Each row below is a small network's average activation on inputs in which a field has the value named, seen along a few directions.
Values that are neighbours, or in one group, have similar rows; names and order tell nothing.
Random noise pushes rows far along 11 fixed directions. That doesn't count. These rows show it; they differ only by the noise:
[ -24  -71 -503 -110 -454 -146 -213  471  583 -229 -126  271  589  -95
  -20  191  389   85  -24 -226  212 -121 -111 -260  -98]
[ 150 -156  -53  143   44 -254 -459 -344  -85 -239   79  383  134   32
  -55 -190  -55  122  179  312 -122 -155  271 -152  281]
[ -94  -65 -110  388  107  241  341  122 -548  129    1 -280 -472 -169
 -255 -171 -264  193 -117  125  -14  105  409  429 -110]
[ 305  465  424   67   22 -159  197  -18  180 -153  389  265  -69   10
  126   -8 -245 -368 -210 -207   55  -81 -345  383   30]
[ -72  320  138 -378  -59 -321   42  275  166  313  330  339 -197  365
   86  261   37   21  163  511 -129  235 -281 -120  200]
[ 257 -249  135  270 -120  137  121  331  472 -671   67  330   72 -288
  -55 -311    0 -233 -427   39  260  410  -16 -362    0]
[ -48 -229   13   76   70  137  372 -214  -91 -217  185   97 -446 -162
  -58  -84 -111   72 -101 -319 -192 -210  403  585  274]
[-219  276  119  289  116  -70   56  -94 -604  402 -401 -439 -527   26
 -196  550 -193   61  483  288  108 -103  -86  138 -200]
[ 187  570 -197  540   60  -85 -507  217 -423  359  245  -39  256   63
  210 -202 -333  -93  -29 -421  -18 -149   31   71    6]
[ 103 -339   86  200  -14  259  280  400  424 -560 -165  144   88 -173
   12 -226  178 -161 -394 -152  -52  215  -54 -152  -18]
[  96  132  386 -111  101  -82  242  269  327  -53 -123   56  223  284
   49   93  164 -239 -159  191 -320   95 -586   -2 -121]
[ -28  257  -38  292  172 -319 -384   68 -483  812  231 -227  284  529
  -62  -12 -206   98  146   17 -720 -115  -44   77   11]
[-202 -110 -119 -132 -195 -247  246  236  101  304 -148 -162  148  226
 -359  395  220  211  131  254 -306 -131 -170  213 -287]


Field H:
h5: [   1  205   50   54  147  -91 -196  -97  -67 -170 -202  -29 -128 -207
  232  100  -10  -41  248  146  300 -180 -201 -160  -67]
h11: [-116 -398  366    8  338  172   60   -3   75   59   48   59 -577  224
  420   15   64    5  165   33 -570   85   26 -282  319]
h1: [ 212  156 -250    2   70 -142 -717 -230   33  111  387  152  610  151
  285 -370   -8  -98   -4 -253 -191  -55   38 -465  464]
h10: [-145  188 -133 -229  103  -72 -140 -228 -138  435 -124 -374  426  264
  -45  139  -42  -43  189  -80 -117 -118 -150 -139  -71]
h12: [  50 -334   77 -432  192  224  -74 -667  230 -344 -615  -70  355   54
   63  -90  366 -101  173   18 -141 -337  -78 -118   65]
h16: [  35   69  228  397   92 -227 -315   66 -190  525  149 -341  310  299
   47 -114 -206 -233   16 -378 -348  -39 -306 -418 -118]
h3: [ 147  -85  227  527 -347 -401   88 -111   -4  -20  437    7 -535 -250
 -341  310 -373 -150   59 -192  313   91  241   35 -118]
h14: [  62   61  301  232  107  127  325   92  108 -229 -263 -188   -4  -82
  -54  -58  -31 -326 -278 -324  211  172 -137 -106 -223]
h15: [-122 -584 -297  -66 -201  111 -239 -251  327 -323 -283  -45   49 -310
 -214  364  239   38  330   53  357   64  298 -636   34]
h9: [-309    3  368 -228  -82   47  563  581  268  212   -3 -126 -544  139
   80  472  160  -21  111 -315 -219   91 -294  175 -252]
h2: [  -7  143  168  -33  112  234 -336  196  -64  167 -197   10  192  244
  421  -73   98 -204   99  -59  -74  302 -157 -571  140]
h8: [ -50  -85  131 -279  235  130 -191 -483  -89  123  201  -28 -232   11
  220   -2  -54    4  -57 -337 -217  -44  197  154  486]
h13: [ -32   60  126 -111  180  226  174 -213  -48 -225 -324 -112  -37 -190
  232   87  142 -207 -166 -422   96 -400 -324  454   20]
h6: [  65 -562  190 -237 -112  -42   40 -357  262   39  527  -90  147   77
 -341 -333 -205  102 -211   95 -266  409  217 -319   66]
h7: [-199   37  -84  104  -67  -31   87  621  -99  210 -458  -23 -395  102
  109  383  297  229  322  499 -132   43   18 -148 -383]
h4: [-240 -192   66  -57  302  357  -35 -649 -282  272 -458 -668  398  143
  -25    8  -22  -73 -128 -716 -194   36 -214    6   47]
H is arranged as a network in which each value has 4 neighbours.
Fewest steps between h15 and h3?
> 2
A value of H combines one of 4 hidden first parts with one of 4 second parts; all combinations occur once.
h13 and h3 share the first part; h13 and h9 share the second. Which value has the first part of h9 and the second part of h3?
> h2
h12 and h6 share the first part; h12 and h15 share the second. Which value has the first part of h15 and the second part of h6?
> h11
h5 and h1 share the first part; h5 and h16 share the second. Which value has the first part of h16 and the second part of h1?
> h10
